Each row below holds a small network's activations on one input, seen along a few directions.
In each table, some parts of the input vary, and every possible input appears once, in random order.
A made-up example of a description, with smaller parts first: one of 3 separate values, together with either a single point or one of 11 places along a line or (one of 4 places along a line, together with one of 8 places around a ring).
Shared parts are said once, and a part with two or three values counts as separate values.
In the rows, zero is written as 128.

Other details of the inputs shift rows strongly along three fixed directions, in all tables alike. That doesn't count.

Rows:
R1: [110 165 142 109 167 179 129 100 192 121 123 112 127  99  81]
R2: [154 139 111 114 162 171 106 133 130 117  92 103 100  98  98]
R3: [110 134 158 104 179 107 141 142 157 158  87 116 173  58 111]
R4: [143 146 159 122 155 119 121 123 132 128 110 129 127 115 114]
R5: [175  80 106 139  94 121 133 147  90 124 146 141 128 194 158]
R6: [ 85 153 117 125 150 145 113 105 167 109 135 117 147 113  99]
R7: [196 104 145 112 130 121 141 149  91 123 116 145 137 169 144]
R8: [109 152 187 102 169  90 129 137 141 127  78 130 143  48 125]
R9: [130 124  98 169  64  84 129 131  78 155 170 149 128 167 171]
R10: [137 115  85 152  70 144 126 120 117 120 180 142  86 204 138]
R11: [139  99 109 136 119 180 136 124 133 107 148 113 127 164 119]
R12: [108 149 153 112 171 154 114 112 155 143 114 114 125  86  89]
R13: [197 101 138 121  96 101 132 147  91 115 128 151 104 187 157]
R14: [ 27 188  70 161  79 100 136 114 180 121 179 137 155 126 138]
R15: [202 108 123 103 147 133 131 165  94 130  79 129  95 117 130]
R16: [128 108 108 121 125 170 125 107 146 132 139 109 114 150 110]
R17: [139 117 138 119 156 185 121 111 134  89 125 113 129 141  96]
R18: [122 128 142 113 187 183 114 108 159 132 109 100 154 103  88]
R19: [ 50 170  78 171  74 111 113 106 150 133 189 142 115 135 143]
R20: [153 130 117 133 125 176 114 113 120 104 150 122 132 183 110]
R21: [ 30 182  70 172  72 108 142 105 168 162 183 128 145 113 140]
R22: [127 107 128 133 131 151 126 113 114 127 128 114 119 129 125]
R23: [136 129 135 116 148 171 129 116 150 136 132 118 105 134  94]
R24: [196  68 127 127 116 136 116 126  72 129 134 132 109 177 143]
R25: [163  98 147 114 132 144 139 138 110 124 119 127  93 148 127]
R26: [107 136 182 119 138  25 137 167  95 160  83 149 138  53 164]
R27: [142 133 159 117 137  88 116 136 122 125 106 146 131 106 138]
R28: [102 123 109 146 131 173 119 110 141 110 145 112 141 137 123]
R29: [106 139 119 123 136 165 140 117 158 100 136 119 135 133 113]
R30: [ 83 138 118 153  70  20 159 161  99 165 137 158 146  92 196]
R31: [154 124 150 122 121 108 145 143 118 114 117 138 114 136 147]
R32: [134 109 166 116 143  33 126 169  93 158  80 142 173  79 167]
Each input here is: one of 2 separate values, together with either a single point or (one of 3 separate values, together with one of 5 places around a ring).
Question: Changing only the choice among 2 separate values turns R14 into R6. The same change can be made to R29. Which row results?
Answer: R17
Question: Which other rows does R23 become when the choice among 2 separate values takes its other values? List them by row number.
Answer: R12

Rows:
R33: [169 105 163  99 149 122 135 149 107 133  76 111  80  91 127]
R34: [179 116 148  85 157 120 135 148 106 152  83 139  90 105  99]
R35: [ 13 161  67 167 117  96 112 123 160 144 144 113 177  72 150]
R36: [ 27 177  71 164 105 101 122 131 147 162 157 121 191  80 130]
R37: [134 133 106 142  53  71 149 177  89 152 165 170  89 139 169]
R38: [137 170 148 115 164 130 131 135 136 108  86 133 160 111 129]
R39: [162 117 219 116 158  88 138 110 109 123 126 159 136 144 139]
R40: [171 111 120 136 120 211 129 107 144  49 149 105 107 211  98]
R41: [144 163  55 175  71 189 101 112 122 122 177 118  70 187 133]
R42: [127 113 153 126 140 220  94  62 148 128 162 115  51 174  73]
R43: [ 69 120 136 119 161 124 152 135 144 148 109  89 168  64 130]
R44: [124 168  92 116 133 209 118  75 201  79 166 107 133 175  81]
R45: [200  96 139 115 139 117 106 160  70 122  81 138  78 116 140]
R46: [107 153 168  90 167 127 149 129 187 107  89 132 162  78  93]
R47: [106  83 141 173  68  66 123 109  79 166 179 159 146 181 167]
R48: [198 109 154 107 157 111 120 154  87  80  91 145 134 146 157]
R49: [151 102  82 160  67  58 133 155  95 166 166 147 162 164 181]
R50: [ 87 108 141  99 177 145 157 134 171 163  97 105 170  66 108]
Question: Describe the family of inputs behind these rows.
Answer: one of 3 separate values, together with either a single point or one of 5 places around a ring
Question: Changing only the choice among 3 separate values turns R46 into R37. The same change can be made to R39. Which row results?
Answer: R42
Question: Which other rows does R50 become when the place on the ring of 5 takes its other values? List them by row number.
Answer: R35, R36, R43, R49
Question: Start at R46 and move only the place on the ring of 5, one step at a time. The first step leads to R44. Which rows follow, in order?
Answer: R38, R48, R40

Rows:
R51: [160 126 122 141 113 178 125 124 105  89 159 136 126 197 128]
R52: [188 112 168 112 131  50 124 173  71 132 105 168 153 142 166]
R53: [151 112 120 133  96 161 121 113 117 104 159 137  63 189 126]
R54: [136  88 165  88 188 173 119 120 148 144  84  99  93  83  84]
R55: [162  99 115 143 105 184 132 118 101 140 154 121  80 173 121]
R56: [ 42 167 112 134 124 147 139  90 208 102 155 116 149 115 101]
R57: [ 56 133  69 177  35  65 151 129 126 141 189 147 156 156 190]
R58: [209 130 133  99 116  65 147 205  82 119  72 155 111 116 173]
R59: [161 138 172  90 197 162  97 108 151 116  84 107 125  97  85]
R60: [ 68 177  94 185  36  62 163 131 128 127 192 166 156 166 185]
R61: [167 124 122 127 107 162 114 109 118 123 158 144  70 193 119]
R62: [165 113 113 144 106 161 109 109 108  79 151 129  95 186 127]
R63: [ 76 139 142 132 136  44 124 146 125 157  89 128 159  33 153]
R64: [152 112 163 104 199 182 117 114 131 133  77  88 134  78  90]
R65: [191  92 148 129 125  52 117 162  59 163  95 147 138 118 168]
R66: [177  83 162 121 119  65 165 167  71 159 105 144 159 132 181]
R67: [174 117  50 134  96 179 137 150 112 111 130 115  93 173 127]
R68: [153 107 116 134 110 167 115 123 113  77 156 136 119 195 126]
R69: [ 46 166  94 140 126 158 115  90 189 163 160 109 111  91  88]
R70: [163  92  97 137 125 170 111 121 104 124 155 126 132 194 120]
R71: [ 41 199 114 147 119 159 134  91 190 129 164 121 102  97  95]
R72: [159 118 182  80 199 158 128 115 174 122  88 113 146 116  84]
R73: [160 136 182 100 204 175 118 113 144 106  79 106 125  84  86]
R74: [ 64 133 141 120 142  48 133 157 126 153 100 136 180  46 154]
R75: [ 27 174  87 157 135 168 128 102 178 132 160 105 164  98 104]
R76: [ 79 141 145 118 138  35 147 146 148 183 107 131 187  61 150]
Question: Changing only one part turns R61 into R69. The same change can be made to R62. Which row results?
Answer: R63
Question: Describe the family of inputs behind these rows.
Answer: one of 2 separate values, together with either a single point or (one of 3 separate values, together with one of 4 places along a line)
Question: Which other rows does R58 become when the choice among 2 separate values takes its other values? List them by row number.
Answer: R67
Question: Which other rows does R54 become when the choice among 2 separate values takes its other values? List them by row number.
Answer: R53

Rows:
R77: [ 93 172 134 157  96  53 126 139 125 138 142 161 133 122 159]
R78: [124 149 165 101 165 139 134 133 167 128  96 123 130  96 102]
R79: [124 130 135 113 144 112 120 146 118 151 102 112 127  83 116]
R80: [157 128 157  85 192 147 128 132 148 114  70 115 128  74  96]
R81: [126 129 114 132 111 161 127 101 141 111 162 130 107 157 125]
R82: [139 128  89 144 102 170 112 117 119 134 152 118 104 159 127]
R83: [142 123 147 102 191 154 134 130 149 127  69 105 126  65  90]
R84: [117 122 141 137 108  60 142 143 103 128 135 151 190 151 170]
R85: [157  94 140  95 191 230 123  88 159 129 112  82 100 128  58]
R86: [110 160 170 110 173 118 119 119 164 126 102 130 134  77  92]
R87: [147 122 145 128 102  84 136 167 106 133 121 150 123 131 164]
R88: [ 66 142  92 130 130 186 119  77 184 134 157 100 114 119  86]
R89: [210  59 153 107 142 189 129 121  84 111 116 116  83 190 110]
R90: [110 137 101 149  88  69 138 153 103 132 124 141 125 117 157]
R91: [128 128 147 136  98  53 138 147  99 139 127 151 123 129 180]
R92: [149 131 129 125 116  83 132 157 106 125 104 145 124 121 161]
R93: [ 78 175 112 133 139 180 109  85 181 108 163 123 113 137  88]
R94: [157  95 126 143  77  65 141 151  66 163 131 155 112 165 185]
R95: [127 140 167 106 150 107 133 118 151 127 107 129 128 108 123]
R96: [125 161  86 155  91 145 128 118 146 101 161 137 110 177 133]
R97: [185  66 155 132 132  94 140 157  73 136 116 139 172 151 164]
R98: [131 116 132 146 104  75 123 148  90 139 133 151 116 127 154]
R99: [ 98 142 148 112 176 143 114 110 167 159 100 112 131  54  82]
R100: [214  86 169 120 126  93 116 155  66 123 107 153 105 159 160]
R101: [ 49 190 108 141  92  71 144 134 157 135 153 154 144 105 150]
R102: [122 116  99 138 116 178 131 121 133 115 153 119 101 165 114]
R103: [194  74 146 122 139 191 124 113 115 114 124 106  89 171 109]
R104: [ 85 177  68 173  64 142 115 113 143 109 193 134 114 157 151]
R105: [107 135 136 114 154 125 138 141 148 164 104 121 134  73 108]
R106: [ 33 175  97 136 110  88 136 137 168 170 143 134 147  64 133]
R107: [128 168 124 145  94  67 136 147 102 131 137 157 131 125 164]
R108: [ 86 108 115 138 113  85 135 134 116 153 134 134 190 126 151]
R109: [ 71 156 124 140 131  97 116 123 152 168 124 128 133  78 128]
R110: [105 176 160 102 176 143 119 120 174 124  93 113 136  67  93]
R111: [134 140 179  92 174 138 134 110 160 125  94 118 130  88  88]
R112: [ 87 119 114 144 119  83 135 135 136 161 143 124 195 111 157]
R113: [185  68 179 103 165 119 128 143 100 116  92 125 175 143 146]
R114: [ 40 191 133 133 158 111 117 107 192 137 131 126 142  42 107]
R115: [116 129 157 109 135 108 129 127 136 126 113 133 127  94 123]
R116: [ 94 113 142 131 141  99 138 132 131 142 117 119 194 104 143]
R117: [ 87 151 126 155 107  70 132 137 113 152 135 149 129  97 152]
R118: [230  76 170  84 187 144 126 153  71 149  68 115 107 119 119]
R119: [145 122  81 148 101 156 125 120 125 109 153 122 102 166 136]
R120: [120 111 151 125 140  99 137 132 119 125 114 134 190 117 138]
R121: [137 123  69 151  86 159 119 121 126 128 152 120 105 171 130]
R122: [ 86 163  88 146 121 191 118  97 161 116 162 102 114 116 100]
R123: [123 120 140 120 141  93 115 136 117 159 113 133 124  92 132]
R124: [175 132  95 139  93 152 127 123 116  93 152 145 104 192 133]
R125: [173  89 179  92 177 144 138 126 114 137  81 113 115 100 106]
R126: [ 93 145  68 170  63 146 136 122 137 127 189 135 111 170 151]
R127: [180  87 110 126 113 175 128 135 107 139 139 126  98 182 130]
R128: [144 143 140 129 121  88 127 151 100 126 119 139 123 109 152]
R129: [202  80 174 115 141  98 142 153  78 121 110 147 174 174 153]
R130: [120 131 110 131 131 203 115 106 139 106 132 100 104 134  87]
R131: [138 130 150 113 154 119 130 141 114 140  92 114 123  90 135]
R132: [154  80 101 145 115 162 134 115 103 131 165 118 158 195 136]
R133: [131  85 105 147 115 170 131 114 109 110 162 118 157 194 134]
R134: [158 117 151  90 161 130 120 144 129 109  80 125 123  98 116]
R135: [ 68 175 128 127 130 112 120 130 149 123 119 123 135  77 119]
R136: [137 121 135 151 101  78 124 145  95 145 133 147 117 126 162]
R137: [122 127  75 137 118 170 118 117 146 122 149 108 108 144 105]
R138: [129 152 103 125 134 178 119 107 165  88 141 114 110 150  93]
R139: [157 107  88 158  75 145 143 136  92 122 175 141  97 196 154]
R140: [143 124  76 144 103 163 124 120 125 129 149 120 106 158 117]
R141: [176 111 182  89 160 105 136 138 109 123 100 132 117 133 125]
R142: [ 95 144 132 148 103  68 145 134 123 133 144 146 192 148 168]
R143: [117 167 134 133 110  75 128 146 118 125 127 145 134 106 145]
R144: [161 128 172  96 167 130 141 145 135 126  93 132 125 113 110]
R145: [ 75 127 111 129 155 199 118  86 183  93 156  97 172 140  92]
R146: [153 118 112 133 117 181 131 123 130 105 152 131 100 175 122]
R147: [116 135 106 146 117 162 109 105 137 102 165 133  99 169 119]
R148: [126 124 117 116 134 198 124 111 152  98 139 119 106 153  98]
Question: Changing only one part turns R124 into R80. The same change can be made to R93. Which row results?
Answer: R147
Question: Describe the family of inputs behind these rows.
Answer: one of 3 separate values, together with one of 4 places along a line, together with either a single point or one of 5 places around a ring
Question: Which other rows agree with R78 in the place on the line of 4 and the choice among 3 separate values? List them by row number.
Answer: R77, R95, R96, R110, R142
